Here are a small network's activations along a few directions, averaged over the inputs that share one value of a field.
Related values have similar rows: they may be neighbours, one step apart, or belong to one group.
(in the rows, 128 means zero)

Other fields shift rows strongly along one fixed direction, in all tables alike. That doesn't count.
To show where, the next rows are all for the same value of a field, averaged over different records:
[147 118 118 151 114 127 154 139 189 110 112]
[121 119 140 122 123 139 119 116 134 136 139]
[115 122 143 116 125 143 107 107 121 142 144]
[131 119 136 133 117 134 128 117 152 127 127]
[141 120 122 145 117 131 149 135 179 113 118]
[142 117 126 141 115 129 145 133 175 117 119]
[125 120 137 125 122 137 124 120 144 130 136]
[108 123 145 108 127 145  96 102 109 148 149]

D, 15 values:
d4: [138 138 113 138 143  94 155 155 183 119 106]
d10: [142 134 130 113 144 127 120 110 112 123 131]
d11: [ 80 142 157  97 136 129  76 108   7 153 168]
d9: [130 131 115 103 145 126 119 107  74 120 151]
d5: [128 134 117 163 132 105 136 168 171 124 102]
d6: [126 130 149 103 155 128 108 108 116 146 135]
d7: [156 117  97 144 112 134 179 149 159  79  92]
d12: [138 123 116 135 125 147 138 124 124 123 129]
d15: [122 119 136 120 121 136 116 115 135 136 139]
d2: [140 123 116 159 114 127 167 161 155 119 103]
d13: [128 142 133 112 154 110 109 122  89 143 141]
d3: [152 135 107 155  98 122 170 159 144  97  98]
d14: [103 133 129 120 133 119  93 125  70 162 135]
d1: [115 128 132 127 119 137 112 148 133 147 130]
d8: [118 155 129 116 150 118 126 114  68 130 138]
A value of D combines one of 5 hidden first parts with one of 3 second parts; all combinations occur once.
Q: d10 and d9 share the first part; d10 and d2 share the second. Which value has the first part of d2 and the second part of d9?
A: d3
Q: d12 and d15 share the first part; d12 and d13 share the second. Which value has the first part of d13 and the second part of d15?
A: d4

B, 9 values:
b7: [120 121 157 107 131 144  95 118 123 166 143]
b9: [198 125  74 178 117 105 226 167 218  65  69]
b5: [154 132  92 168 115  87 170 182 186  94  85]
b3: [121 139 123 133 132 124 138 150  97 120 122]
b1: [ 93 111 154  96 130 169  68  90  73 170 172]
b8: [109 133 132 128 142 117 108 128 145 142 131]
b6: [126 122 137 119 108 148 124 100 121 126 140]
b2: [115 142 137 138 140 101 128 134 130 137 128]
b4: [117 125 147  84 138 157  94  84  59 132 163]
The values of B form a ring.
Q: List every value one step from b1, in the order listed.
A: b7, b6
Q: List every value one step from b3, in the order listed.
A: b9, b5
